Each row below is a small network's average activation on inputs in which a field has the value named, seen along a few directions.
Related values have similar rows: they may be neighbours, one step apart, or belong to one group.
In the rows, zero is written as 128.

Other fields shift rows strongly along two fixed directions, in all tables alike. That doesn't count.

Values of U:
u17: [112 116 121 124 136 139 134 120 137 103 141]
u5: [102 137 119 142 163 137 151 147 107 102 101]
u2: [154 129 132 140  89  93  69 105 140 180 148]
u1: [117 158 115 135 118 110 106 119 115 167 145]
u14: [161 144  93 180 126  92 134 128 146 129 108]
u15: [ 90  98 106 173 185 144 174 157 149  72 102]
u4: [112  98 209  28  89 204 131 117  89 135 133]
u18: [104 111 118 123 159 137 177 145 123 103 123]
u3: [128 120 108 139 182 130 178 157 135  79  85]
u11: [130 112 196  47 100 157 126 132  96 160 163]
u16: [119 100 151 124 145 157 169 152 115  98 124]
u13: [100 123 134 121 130 152 147 142 122  89 111]
u9: [154 167  99 147 118  93 100 116 130 159 114]
u10: [156 149  93 163 145  90 104 113 167 117 115]
u7: [141 131 122 141 114 110 123 119 136 157 158]
u8: [171 140  96 155 106  99  86 121 149 154 124]
u12: [104 134 155 103  99 155 123 114 106 146 152]
u6: [151 138 138 118 100 103  73 100 144 155 159]
A value of U combines one of 3 hidden first parts with one of 6 second parts; all combinations occur once.
Question: u11 and u2 share the first part; u11 and u18 share the second. Which value has the first part of u18 and the second part of u2?
Answer: u15
Question: u13 and u16 share the first part; u13 and u4 share the second. Which value has the first part of u4 and the second part of u16?
Answer: u14
Question: u6 and u5 share the first part; u6 and u10 share the second. Which value has the first part of u10 and the second part of u5?
Answer: u9

Values of N:
n5: [ 91  48 227  17 123 216 136  98 122 100 190]
n1: [109 162 113 176  72  70  82  98 134 220 204]
n11: [186 118  83 212 157 111 172 163 146 106  87]
n12: [ 69 186  39 234 182 111 159 158 114  85  63]
n14: [131 103 146 108 136 155  95 103 172  91 132]
n13: [163 110 163 110  80 133  34  96 159 147 132]
n4: [107  73 227  18  63 163  85  91 109 187 251]
n9: [211 144  74 198 134  39 125 142 159 175 116]
n7: [176 105 141 134  85 156 124 146 135 136  92]
n3: [142 223  96 133  50  68  39  76 105 208 128]
n16: [132  86 198  46 166 163 205 163  90 126 123]
n2: [ 44 128  91 185 169 149 177 158  95  96 110]
n8: [164 209  35 153 156  49 112 120 157 120  97]
n17: [ 94 165 143  86 145 160 162 154  90  65  77]
n15: [190 124 136 131  57 110  47  84 153 176 128]
n6: [ 54  68 158 117 161 182 198 143 117  94 179]
n10: [112 124 105 118 240 143 224 182 119  43  67]
N is arranged as a ring.
Question: A walk along N starts at n17 and steps to its neighbour n3. Put n4, n16, n6, n10 in the order it reaches them.
Answer: n6, n4, n16, n10
Question: Name the neighbours of n7, in listed order.
Answer: n11, n15
Question: Name the neighbours of n2, in listed order.
Answer: n1, n12
